Look-ups in named tables: a row name and a column name give one cell, copied from the table.

ber
fields: vozil, mifimaf, fatu
div: [4.775, 4.996, 6.680]
vof: [0.445, 0.417, -0.921]
fikosu: [1.308, 0.285, -0.394]
fezev: [0.493, -0.965, -2.021]
lutepu: [1.127, -0.808, -0.953]
rep: [1.298, 0.486, 1.128]
voveb: [3.217, 1.338, 2.518]
zuner: [-1.660, -1.136, -3.719]
lir: [-2.902, -2.392, -6.138]
vive: [4.051, 3.575, 5.508]
giku: [-2.835, -2.262, -5.584]
bolelup: [-3.551, -2.564, -6.442]
samer: [5.096, 3.995, 4.221]
fekom: [-0.750, 0.048, -2.101]

What is the vozil of vof in ber? 0.445
What is the vozil of fezev in ber? 0.493
What is the fatu of lutepu in ber? -0.953
What is the mifimaf of voveb in ber? 1.338
What is the fatu of vof in ber? -0.921
What is the mifimaf of rep in ber? 0.486
What is the fatu of vive in ber? 5.508
What is the fatu of rep in ber? 1.128
What is the vozil of div in ber? 4.775
What is the vozil of giku in ber? -2.835

geri:
|  | der | fiforem | mokad | vob | lup | nirulur | rok |
|---|---|---|---|---|---|---|---|
| losumi | 49075 | 47637 | 38783 | 96023 | 52089 | 49021 | 17531 |
| bevu | 59520 | 48252 | 60157 | 56793 | 65625 | 42133 | 59165 |
| vasilo | 37107 | 63163 | 60039 | 63418 | 47031 | 38511 | 51639 |
| zum | 56452 | 48177 | 67694 | 37618 | 48857 | 57417 | 42524 |
| rudiba | 59034 | 44993 | 42893 | 23859 | 48092 | 39827 | 50568 |
| zofa | 65581 | 50041 | 27345 | 34819 | 48093 | 44207 | 94725 |
| tem | 81837 | 46358 | 37237 | 36913 | 51487 | 46356 | 57845 |
| getere | 52138 | 62939 | 51616 | 61707 | 57275 | 51973 | 68801 |
| sar | 58870 | 54210 | 69840 | 43487 | 54314 | 53760 | 67261 |
| fimo | 51998 | 25861 | 46062 | 39806 | 47857 | 39937 | 48211 |
| zamag | 46335 | 77086 | 72182 | 56052 | 39661 | 57087 | 30664 |
| pir | 51696 | 58744 | 32605 | 22476 | 46794 | 50864 | 25515 |

der of vasilo: 37107
fiforem of fimo: 25861
nirulur of tem: 46356
mokad of fimo: 46062
nirulur of losumi: 49021
lup of pir: 46794

Table kos
|  | ris | tiset | vit | parune | val |
|---|---|---|---|---|---|
| tumado | 0.3 | 0.5 | 0.4 | -0.4 | 0.9 |
| nasede | 0.0 | 0.1 | 0.1 | -0.7 | 0.3 |
| foludud | 0.1 | -0.1 | -0.5 | 0.0 | 0.4 |

vit of nasede = 0.1
vit of tumado = 0.4
val of tumado = 0.9
ris of nasede = 0.0
tiset of foludud = -0.1
ris of tumado = 0.3
parune of foludud = 0.0
parune of tumado = -0.4
tiset of nasede = 0.1
tiset of tumado = 0.5
ris of foludud = 0.1
vit of foludud = -0.5
val of nasede = 0.3
parune of nasede = -0.7
val of foludud = 0.4
Which row has the largest val? tumado

kup =
columns: logedak, kibafur, bifom, suru, rikini, latat, nateru, kizikiv, sof
nasasoz: [165, 131, 151, 140, 52, 72, 144, 156, 114]
fid: [83, 188, 149, 117, 185, 141, 149, 97, 191]
fol: [153, 115, 114, 140, 201, 222, 141, 147, 131]
fik: [156, 80, 103, 153, 177, 206, 114, 143, 104]
bim: [165, 113, 144, 146, 50, 78, 135, 148, 106]
vosit: [150, 129, 118, 134, 207, 219, 145, 156, 136]
pima: [123, 143, 162, 142, 80, 104, 174, 67, 179]
dal: [138, 154, 168, 138, 74, 105, 189, 87, 179]
kevos: [129, 167, 123, 116, 217, 178, 124, 188, 132]
ganib: [175, 79, 134, 161, 56, 116, 139, 122, 105]
nifod: [180, 100, 112, 142, 139, 156, 110, 204, 77]
gufevaf: [201, 122, 129, 136, 122, 160, 152, 213, 95]
peful: [183, 74, 134, 164, 64, 138, 153, 116, 112]
goz: [164, 145, 157, 135, 53, 72, 154, 158, 124]

pima, sof: 179
peful, kibafur: 74
fik, suru: 153
goz, kibafur: 145
ganib, sof: 105
peful, rikini: 64
nasasoz, latat: 72
peful, bifom: 134
dal, latat: 105
peful, suru: 164
bim, rikini: 50

sonafo:
	totovep	nezete	sis	bizule
ran	0.176	0.936	0.931	0.508
duso	0.115	0.754	0.637	0.277
dofop	0.733	0.250	0.534	0.143
pip	0.789	0.177	0.564	0.209

duso, totovep: 0.115
ran, bizule: 0.508
pip, totovep: 0.789
pip, nezete: 0.177
ran, sis: 0.931
ran, totovep: 0.176
duso, bizule: 0.277
ran, nezete: 0.936
pip, sis: 0.564
dofop, nezete: 0.250
duso, sis: 0.637
dofop, bizule: 0.143
dofop, totovep: 0.733
duso, nezete: 0.754
dofop, sis: 0.534
pip, bizule: 0.209

nokap.csv
,suligam,duv,gaf,fen,tebet,dip,ses,dof
noresid,172,91,143,116,206,139,144,59
ponu,128,191,113,175,131,213,184,86
sadis,106,59,54,110,48,200,124,144
sigo,71,210,150,218,231,167,85,61
sisus,211,77,205,148,221,129,118,97
nikadu,119,229,75,121,202,88,116,154

fen of noresid = 116
gaf of noresid = 143
ses of ponu = 184
gaf of ponu = 113
duv of sigo = 210
ses of noresid = 144
suligam of sisus = 211
gaf of nikadu = 75
dip of noresid = 139
dip of nikadu = 88
ses of sadis = 124
gaf of sadis = 54
dof of ponu = 86
tebet of sisus = 221
duv of sadis = 59
dof of noresid = 59
Row with the largest fen: sigo

kab =
fields: nanuf, bikede, suba
nere: [194, 178, 180]
guk: [51, 98, 66]
nofigog: [139, 165, 157]
pulibed: [191, 163, 165]
ruru: [146, 146, 135]
gugugig: [136, 154, 149]
mor: [103, 124, 107]
kug: [194, 197, 206]
tatugaz: [155, 163, 155]
tove: [81, 119, 96]

nofigog, bikede => 165
tatugaz, nanuf => 155
nofigog, suba => 157
mor, bikede => 124
guk, nanuf => 51
pulibed, nanuf => 191
nere, nanuf => 194
pulibed, bikede => 163
tove, suba => 96
kug, suba => 206
nofigog, nanuf => 139
Row with the largest suba: kug

talizi =
	nabive	mev	susep	bebile	puze	temito	fari	fev	nas
nir	31044	35352	89273	67384	72284	65922	32219	52329	18877
zizo	45135	42728	38184	47620	17146	19111	22735	49473	63184
fop	63540	55769	46428	44911	42784	69469	46124	35505	40934
bovuv	1152	29056	63881	87511	30424	28020	47522	63548	42654

bovuv, mev: 29056
fop, puze: 42784
fop, fari: 46124
zizo, fari: 22735
bovuv, susep: 63881
nir, nas: 18877
fop, fev: 35505

kaneta =
,nar,rulu,luvir,lagip,rer,defu,defedu,gamosid,sis,pon
vaset,169,193,163,175,123,199,170,61,208,175
bubala,177,67,207,27,38,214,24,186,55,206
zukeb,178,82,71,211,76,233,213,19,206,58
matut,231,173,225,45,233,39,219,91,46,81
debop,178,177,68,66,153,27,18,128,119,147
nekedu,74,55,207,250,119,104,154,132,106,168

defu of debop is 27
rulu of vaset is 193
gamosid of zukeb is 19
sis of bubala is 55
lagip of nekedu is 250
defedu of debop is 18
pon of nekedu is 168
lagip of vaset is 175
sis of debop is 119
rer of zukeb is 76
luvir of zukeb is 71

